These are the activations of a small neural network, seen along a few directions. Each row is one input.
In each table, some parts of the input vary, and every possible input appears once, in random order.
Descriptions start from the smaller parts, as in this example, which fits no table here: one of 8 places around a ring, together with either a single point or one of 11 places along a line or (one of 3 separate values, together with one of 4 places along a line).
Shared parts are said once, and a part with two or three values counts as separate values.
In the rows, zero is written as 128.

Other details of the inputs vary at random and push rows far along two fixed directions, the same in every table; ignore that.
To show where, the next rows are all for the same input, with only those details redrawn:
[165  99  94 198  83 126  74 175 109 151 106]
[ 85  71 199  87 184  30 159 133 108 108 108]
[117  82 157 136 142  61 123 154 106 124 106]
[133  92 140  84 156 218 130  94 154 158 122]
[141  93 129 111 138 197 117 113 143 156 118]
[165  99  95 198  84 126  74 175 109 152 106]
[130  87 141 139 132 101 115 148 115 135 109]
[130  87 141 139 132 101 114 148 114 135 109]

A family of inputs:
R1: [101 133 131  98 127 222 159  76 155 141 142]
R2: [103 143 128 143  98  96 146 134 111 108 130]
R3: [119 128 121  91 141 209 152  85 180 140 178]
R4: [127  92 146 136  92  93 127 137 125 114 145]
R5: [118 140 182  68 187   5 152 124 114  76 129]
R6: [150 168  76 198  56 122 103 162  97 118 122]
R7: [122 127 140  78 112 221 154  78 150 129 142]
R8: [134 102 130  87 169 215 130  99 170 156 141]
R9: [ 97  93 197  76 182  25 163 135 111 105  99]
R10: [153 182 111  70 171 201 134  79 161 131 145]
R11: [ 55 110 172 105 190  85 168 108 131 123 139]
R12: [105 141 119 100 140 214 161  79 169 143 163]
R13: [ 92  89 168 151 112  65 137 139 104 112 119]
R14: [142 188 109 105 139 187 127  91 125 130 105]
R15: [125 109 130 121 139 204 125 108 132 157 100]
R16: [132  85 138 117 108 195 122 102 154 144 150]
R17: [123 112 146 127 109  40 138 153 127  90 162]
R18: [153 138 138 114 125  86 113 147 114 129  98]
R19: [ 96 105 142 156 134  49 136 150 129 113 157]
R20: [125 124 141 137 132 103 127 144 105 132  81]
R21: [179 131  82 191  95 114  77 184 127 146 116]
R22: [ 78  73 197  99 166  18 163 131 133  93 157]
R23: [183 143  78 184  59 109  86 173 123 112 157]
R24: [165  99  95 198  83 126  74 175 109 151 106]
R25: [123 152 114 119 146 197 137 110 136 156  93]
R26: [139 194 109  78 170 205 143  73 150 135 130]
R27: [130 171 100 113 125 185 148 102 145 125 156]
R28: [ 95  92 180  81 153  69 166 114 148  98 166]
R29: [190 160  80 176  89 106  72 180 124 142 114]
R30: [121 174 126 131 135  91 131 142 104 131  82]
R31: [ 97 145 171  83 187   9 175 129 111  74 148]
R32: [140 180  99 113 141 186 143 101 137 127 145]
R33: [197 157  88 174  74 110  68 158 100 122 109]
R34: [148 159 126  94 131 191 124 107 131 151  89]
R35: [111 107 147 145  93 101 135 132 113 115 126]
R36: [ 64 113 174  95 192  93 173 111 114 125  97]
R37: [160 145 124  67 150 208 139  87 161 122 163]
R38: [156 167 124  96 130 189 119  90 124 129 102]
R39: [132 152 115 133 120  82 137 144 127 100 161]
R40: [166 136 124  92 118 188 125 102 133 122 139]
R41: [130 187 112  77 171 207 147  89 157 158 117]
R42: [102 122 125 136 119 202 139  98 144 147 133]
R43: [ 83 107 165  91 205  79 164 122 137 124 132]
R44: [151 165  69 208 104 119  96 175 114 154 102]
R45: [ 69  97 174  97 190  79 158 114 142 120 154]
R46: [ 77 123 175  88 161   8 181 131 127  78 165]
R47: [143 149 136  74 137 221 147  76 134 126 124]
R48: [159 177  77 197  73 123  99 160  90 120 111]
R49: [132 115 153 117 105  49 137 145 104  87 138]
R50: [133 140 137  73 120 221 152  78 142 123 136]
R51: [127 164 132 120 158  38 132 157 119 118 115]
R52: [129 140 117 141 154  87 128 155 130 134 120]
R53: [171 118  92 186  37 116  88 167 115 121 144]
R54: [121 125  91 224  78 130  84 164 103 150 111]
R55: [107 151 116 146 111  87 148 137 124 110 152]
R56: [139 142  71 219 106 124  93 174 112 157 112]
R57: [131 134  78 226  75 121  96 165 122 144 143]
R58: [128  94 128 122 137 191 110 112 164 150 158]
R59: [151  88 105 204  69 125  69 168 113 147 128]
R60: [111  99 139 127 124 206 119 101 136 153 121]
Describe the family of inputs behind these rows. -> one of 6 places around a ring, together with one of 10 places around a ring
Changing only the place on the ring of 10 turns R6 into R2. The same change can be made to R49. Which row results? -> R53
Changing only the place on the ring of 10 turns R21 into R22. The same change can be made to R52. Which row results? -> R19
Which other rows does R5 become when the place on the ring of 6 takes its other values? List them by row number. -> R10, R14, R26, R33, R38
Which other rows does R60 become when the place on the ring of 10 takes its other values? List them by row number. -> R7, R13, R15, R20, R34, R35, R38, R47, R50

A family of inputs:
R61: [134 100 128 134 131 153 115 131 129 147 116]
R62: [127 120 124 138 119 148 118 120 135 130 145]
R63: [142 147 122 123 122 146 123 123 124 133 108]
R64: [135 119 122 130 116 143 122 127 146 133 148]
R65: [152 146 118 164 102  40 109 171 101 106 118]
R66: [131 146 112 131 139 146 124 131 130 141 118]
R67: [125 128 117 142 133 150 128 127 133 139 125]
R68: [144 143 119 128 140 146 117 125 126 139 107]
R69: [132 106 131 129 114 153 121 129 128 140 118]
R70: [123 132 121 137 114 150 134 124 131 134 127]
R71: [133 152 111 128 126 145 126 122 127 125 138]
R72: [135 134 115 131 115 143 134 125 141 126 147]
R73: [105 137 172  59 182 111 165  88 128 103 129]
R74: [123 117 128 136 115 150 122 125 136 141 128]
R75: [136 109 127 131 118 151 117 124 127 129 135]
R76: [144 108 126 124 114 147 121 132 138 132 139]
R77: [101 139 163  56 176 107 174 100 143 109 142]
R78: [ 91 134 163 111 151  31 158 143 104 103 112]
R79: [124 131 117 186  98  50 117 164  97 104 133]
R80: [125 112 125 141 133 149 116 128 137 147 126]
Describe the family of inputs behind these rows. -> one of 4 places along a line, together with one of 5 places along a line
Changing only the place on the line of 5 turns R67 into R80. The same change can be made to R79. Which row results? -> R62
Start at R69 and move only the place on the line of 5, one step at a time. The first step leads to R74. Which rows follow, in order? -> R70, R78, R63
Start at R76 and move only the place on the line of 4, one step at a time. The first step leads to R75. Which rows follow, in order? -> R69, R61
